A small network was shown many inputs. Here are its activations along a few directions, one row for each input.
In each table, some parts of the input vary, and every possible input appears once, in random order.
A made-up example of a description, with smaller parts first: one of 3 separate values, together with either a single point or one of 11 places along a line or (one of 5 places around a ring, together with one of 6 places along a line).
Shared parts are said once, and a part with two or three values counts as separate values.

Other details of the inputs shift rows strongly along two fixed directions, in all tables alike. That doesn't count.

Table:
row 1: [-63  42   5   8 -17  -2   5  14 -10  51  45]
row 2: [ 68 -31   6 -20 -17   0 -34   7   3   5 -34]
row 3: [ 80 -34  21 -20  19  -9   7  -3 -23   0 -16]
row 4: [-11   8   7  -9 -18 -35  14  -8  10 -17  10]
row 5: [ 45  26 -16 -21  -1   9   7   9 -27  28   2]
row 6: [-59   1 -11   4   6  20   1  10  23  41  68]
row 7: [  0  45 -90 -63  41  24  -3  10  -8   5 -19]
row 8: [ 43 -26 -14  11 -16 -17 -27   3  -1 -28 -67]
row 9: [ -8   8 -24   5  -1  20 -10  25  16 -12 -28]
row 10: [-13   1  -2   1 -21 -15  26  -8   5 -31  -4]
row 11: [ 71 -23  11 -39 -20 -37   2  -9 -15 -26 -11]
row 12: [ 55 -36  45   9  13  10   7  -6  -6 -12 -21]
row 13: [ 20  -5  48  39 -31 -33 -28 -19 -14   2 -27]
row 14: [ 32  37 -30 -29  23  17  -4 -20 -37   2 -24]
row 15: [-14  18  35  28 -20  33   1   1   2  23   9]
row 16: [  9  38 -91 -30  57 -12  59  26 -32 -10 -11]
row 17: [-69   2 -14   7   4  -8  -7  12  15  35  65]
row 18: [ 78 -22  22 -24 -15   6  11 -10   2 -37 -21]
row 19: [-38  -6  37  34  13  16  19   5   7  -8   5]
row 20: [ 17 -50  36  48  -7   7 -31 -14  15 -33 -17]
row 21: [-61   6 -13  18  12  37   8  12  31  23  55]
row 22: [ 58 -31   1 -18 -19 -28 -41   9  -6  -1 -38]
row 23: [-52  -1  47  23 -31  16  16  -5  29 -25  20]
row 24: [-19 -12  29   1   9 -21   9   6  -9  22  25]
row 25: [ 56 -39  -5 -11  25   3 -38 -40 -11 -28 -28]
row 26: [-50  21  44  53 -25  27  -3   1   5   8   4]
row 27: [-30  53 -48  12   2   2  27  13 -22  11  -3]
row 28: [-35 -37 101  17 -41   9 -27 -58  23 -21   6]
row 29: [-19   0  12 -13  36  14   8 -25 -13   3   2]
row 30: [-46  26  -1 -32 -14  14  36  10  20  21  62]
row 31: [ 37  12 -42 -23  42 -40  27  10 -27  -7 -17]
row 32: [ -4 -48  42  48 -17 -37 -42 -24  16  -9  -1]
row 33: [-65  -2  23  31 -29 -19 -33   7  32  19   1]
row 34: [ 26  44 -97 -54  32  31  20  45   3  10 -12]
row 35: [-37  15 -72   8  26  -3  17  13   2  -4  17]
Description of these inputs: one of 5 separate values, together with either a single point or one of 6 places around a ring.
The inputs of row 3 and row 6 match in every part but the choice among 5 separate values. If row 31 is changed in the same way as row 3 into row 6, which row does it become?
> row 32
Which other rows agree with row 27 in the choice among 5 separate values? List them by row number.
> row 1, row 5, row 13, row 14, row 15, row 26

Table:
row 36: [-97  22  17  38 -15  38 -14   6  29  21  19]
row 37: [ 24  28 -69 -53  20 -30  27  22 -18   9  14]
row 38: [-93  16  -4  21 -19  17 -26  19  29  48  34]
row 39: [-77  12  47  14  -7  34  19   1  23  33  58]
row 40: [ 32 -12  15 -19   9  18  10  -9  -7  -3   9]
row 41: [ 20  31 -28 -37  23  24  36   8 -16  11  17]
row 42: [  6  -3  18   6 -10 -11  19  -8  -4 -15  -2]
row 43: [ 30 -46  44  32 -28 -42 -46 -16   1  -6 -24]
row 44: [ 31 -50  61  22 -23 -20 -10 -26   2 -33 -17]
row 45: [ 22 -43  50  37 -15 -19 -27 -29   1 -30 -39]
row 46: [ 15  -9 -17   8   4  18 -21   2   5 -12 -27]
row 47: [  0   2 -29  -5   3 -30  -9  11  -7  11  -2]
row 48: [ 85 -33   8 -18 -12 -48 -16 -10 -17 -19 -25]
row 49: [ 81 -31 -12  -4 -10 -15 -53   0  -8  -8 -51]
row 50: [-94  13  34  21 -13   5  23  -9  25  10  46]
row 51: [  2   4  -9  17  -4  22 -16   4   5  -3 -26]
row 52: [ 32  42 -65 -64  45  24  44  10 -20   5  15]
row 53: [-98  33  -7  32  -1   8  21  10  15  19  33]
row 54: [  43   66 -123  -97   55    4   45   39  -31   32   35]
row 55: [ -4 -15   0  19   3 -11  -3  -5   0 -18 -12]
row 56: [ 25 -45  51  42 -16 -21 -24 -17   2 -28 -37]
row 57: [ 49 -49  72  -1 -28 -10 -33 -20  -3  14  -2]
row 58: [ 11  40 -76 -25  35  -7  29  17 -23 -15 -15]
row 59: [ 78  -7 -11 -25   8 -23  16  -9 -27 -41 -37]
row 60: [-95  22   2  34  -6  36  -7  16  34  25  25]
row 61: [-79  20  49  12 -10  37  17  -5  16  30  55]
row 62: [ 33 -45  65  24 -23 -22  -7 -21   3 -30 -21]
row 63: [ 15  37 -84 -31  35  23   7  18  -6  -6 -23]
What do these inputs look like to the network?
> one of 4 places along a line, together with either one of 2 separate values or one of 5 places around a ring
The inputs of row 38 and row 57 match in every part but the place on the line of 4. If row 60 is changed in the same way as row 38 into row 57, which row does it become?
> row 39
Change only the place on the line of 4 in row 52. List by row number the other rows that result.
> row 45, row 50, row 63

Table:
row 64: [ 25  20 -75 -37  48  -4  49  27 -15 -16   4]
row 65: [ -56   52 -106  -35   43    3   25   29    2    7   17]
row 66: [-63  -9  41  17   5   0   7 -10   8  24  44]
row 67: [-33  54 -95 -34  39  -7  25  29 -16  39  35]
row 68: [ -6  25 -53 -12  25  -9  48  21  -7  -6  19]
row 69: [-73  19  31  35 -16   2  27  13  15  11  38]
row 70: [ 19 -32   9 -13 -11  -9 -26   1  13   3   0]
row 71: [ 86  -9 -13 -13   4 -30 -25   0 -35  -4 -42]
row 72: [ 36  25 -61 -21   9 -22  -2  11 -21 -22 -39]
row 73: [-54 -27  66  47 -32 -18  -6 -32  18 -17   9]
row 74: [ 37   8 -25   4   3   3  -1  19  -7  -3 -35]
row 75: [-34  -2  20  -7 -18  -9  16  -4  15  12  43]
row 76: [-78  -5  28  21  -4  -2  10 -15  20  -8  25]
row 77: [-113   57  -43   -8   28   30   41    7   22   11   57]
row 78: [ 97  -4 -24 -39  -7  -7 -17   7 -16  -7 -46]
row 79: [-54  45 -37   2   0  11   5  12   7  12  -4]
row 80: [ 88 -19 -23 -17  31   1  14  -1 -16 -40 -34]
row 81: [-48  58 -34 -21  22  -3  42  18 -17  31  47]
row 82: [-16  18 -57   3  14  -9  15  27   3   7   9]
row 83: [ 11 -37  65  27 -16 -25 -11 -29  -8   1   5]
row 84: [ 14   6 -43 -11  21   6 -15  -3   2 -19 -25]
row 85: [  6 -33  43  44 -23  21 -30  -3  12  -4 -24]
row 86: [ 93 -11   3 -38 -10 -26   6  -3 -23 -24 -24]
row 87: [ 50 -65  88  63 -49 -26 -51 -15   5 -25 -51]
row 88: [-71 -32 108  63 -46  22 -22 -40  26 -10   5]
row 89: [ -1 -33  10  27  -1  -6 -18   8  13  -7 -12]
row 90: [ 87  -6 -10 -14   7 -11 -24  -3 -31   2 -51]
row 91: [ -9  18 -49 -30   0 -10   5  19   6  20  25]
row 92: [-10  43 -39 -12  19  14  48  24  -7   3   7]
row 93: [ -6  19 -43 -17  34  15  -7   9  -5  24  15]
row 94: [-83  44  16   8   2  19  29   4   2  44  49]
row 95: [ 78 -32  -4 -26  -1   2 -34  -6   3 -13 -26]
row 96: [-40 -19  68  30 -55  -7 -35  -3  26  22  20]
row 97: [ 11 -35  66  21  -1   5 -18 -31   1  -1   6]
row 98: [-61   7  54  34 -27   7   5 -20  15  -4   2]
row 99: [-25  14  -5   4   6  25 -14   4  -5  33  12]
row 100: [-41 -10  62   9 -31  29  -1 -13  21  15  35]
row 101: [ 93 -26  -1 -42  10  -1  -2 -14  -9 -28 -19]
row 102: [ 78  -7 -39 -18  11   4 -21  -8 -22 -35 -66]
row 103: [ 59 -89 109  17 -40 -22 -38 -38  12 -29 -21]
row 104: [ 48 -21  12 -14 -18  16 -30  -3   1   1 -20]
row 105: [ 70 -12 -48 -14   9 -34 -15  -6 -19 -36 -54]
row 106: [ 62 -33  51   5  -3   7 -15 -28 -24 -10 -26]
row 107: [-65 -13 100  32 -54  15  -7 -17  32  23  35]
row 108: [-17  48 -49 -23  15 -12  38   9 -15 -15   3]
row 109: [ 64  16 -53 -30  32  18  36  15 -26 -24 -23]
row 110: [-78  42 -62 -19  37   9  16  27   3  48  52]
row 111: [-75 -16  40  54 -14  25 -21   3  40  16  25]
The inputs of row 72 and row 102 match in every part but one. If row 71 is changed in the same way as row 72 into row 102, which row does it become?
> row 99
The inputs of row 111 and row 82 match in every part but one. If row 80 is changed in the same way as row 111 into row 82, which row does it become?
> row 68
What do these inputs look like to the network?
> one of 2 separate values, together with one of 4 places along a line, together with one of 6 places around a ring
Change only the place on the ring of 6 in row 73. List by row number the other rows that result.
> row 76, row 77, row 88, row 98, row 108
Change only the choice among 2 separate values in row 71. List by row number the other rows that result.
> row 81

Table:
row 112: [ -1  30  -1 -13  40  41  31  22 -18  38  11]
row 113: [-66  22 -54  -5  26  15  20  24  38   5  44]
row 114: [-44 -30  61  56 -25  -3 -65 -26  23  -2 -22]
row 115: [ 68 -43  55  31 -53  -7 -19 -21  -7 -50 -71]
row 116: [  3  -4  -6 -11  17  -7  33 -26  -9 -28   1]
row 117: [-83  68 -51 -40  40  69  10  25   9  62  37]
row 118: [-32 -31  71  74 -15 -10 -17  -5  -2   0  -7]
row 119: [121 -15  -8 -54  19  -9  14 -31 -42 -32 -10]
row 120: [ 22 -24  43  50   4 -23 -14  -7 -11 -14 -29]
row 121: [ 22  -2 -64 -61  19 -31  10  43   8  18   9]
row 122: [-81  35 -26 -14  26   0  48   2  -1  -6  45]
row 123: [-88   4  47  27  -1  -4  21 -30  23  -7  43]
row 124: [ 59 -69  69  19 -17 -22  -7 -50 -17 -54 -41]
row 125: [ 25 -23  41  52   4 -19 -12 -14  -9 -12 -27]
row 126: [ 48   0 -56 -17  23  -6 -31   3 -24 -21 -54]
row 127: [  7  29 -74 -56  20 -28 -17  28 -15  37 -15]
row 128: [  4  29 -11   5 -16   0  13   3   8 -24 -22]
row 129: [-45  46 -36   5  10 -11  25  24 -14  56  64]
row 130: [-68  12  57  47 -47   3  -5  -2  32 -11   2]
row 131: [ -3   3 -17 -41  31  53  16  25  22  20  24]
row 132: [-34 -46 100   8 -37 -48 -10 -26  11  10  17]
row 133: [ 57  32 -63 -27   1   3  31  11 -16 -34 -45]
row 134: [ 25 -17  28   9 -18  21 -56 -24  -4  19  -3]
row 135: [ 73  -2 -28 -29  21 -53   8  28 -39  18 -32]
row 136: [-33  16  -5 -12  23 -16  32 -13  -1 -23  19]
row 137: [-72 -33  45  44 -16   4 -21   1  52  -5  29]
row 138: [ 43  53 -48 -43  -8  24  27  17 -17   3  10]
row 139: [121   7 -29 -38 -29 -30  -4   1 -30 -22 -37]
row 140: [-81  23 -61  -9  25  19  24  39  29   7  48]
row 141: [ 98 -50  73  36 -17  -5 -32 -25 -30  -2 -23]
row 142: [ 22  31 -55 -59  21 -27  39  -5 -26   5  45]
row 143: [-52 -48  37  42 -23  16 -15  -2  39  -6  18]
row 144: [-30  31 -53  -2  23   8 -19   0   5   7  -9]
row 145: [  -2   20 -102  -36   42   16   34   29   12   -8   14]
row 146: [-40 -33  54  25 -29  32 -24  -6  40  24  61]
row 147: [ 89 -20 -54 -18  17  -4 -33 -10 -33 -29 -76]
row 148: [  9   0 -16  27  17  -2  19   9 -25   0 -15]
row 149: [121 -39 -43 -43   3 -30 -21   5 -11 -18 -12]
row 150: [-27  27 -40 -13  -6  -4 -31   2  -2  43  31]
row 151: [-63 -13  53  73 -11   6   2  -9   9  18  13]
row 152: [-68  62 -34 -35 -23 -16  34  45  12  40  28]
row 153: [-20 -33 112   4  -9  31   4 -38  11   3  17]
row 154: [ -2   3 -35   5  10  11 -26 -10  -2   0 -29]
row 155: [-70   6  55  47 -51   9  -3   3  24 -11   1]
row 156: [ 70 -16  70 -10 -30  34  -9  -9  -2 -15 -50]
What do these inputs look like to the network?
> one of 5 separate values, together with either one of 4 places along a line or one of 5 places around a ring
The inputs of row 142 and row 129 match in every part but the choice among 5 separate values. If row 136 is changed in the same way as row 142 into row 129, which row does it become?
> row 120
Start at row 136 and move only the place on the ring of 5, one step at a time. The first step leads to row 123. Which rows follow, in order?
> row 116, row 124, row 122
Change only the place on the line of 4 in row 152. List by row number the other rows that result.
> row 138, row 139, row 156
Which other rows agree with row 127 in the choice among 5 separate values? List them by row number.
> row 114, row 117, row 126, row 134, row 144, row 147, row 150, row 154
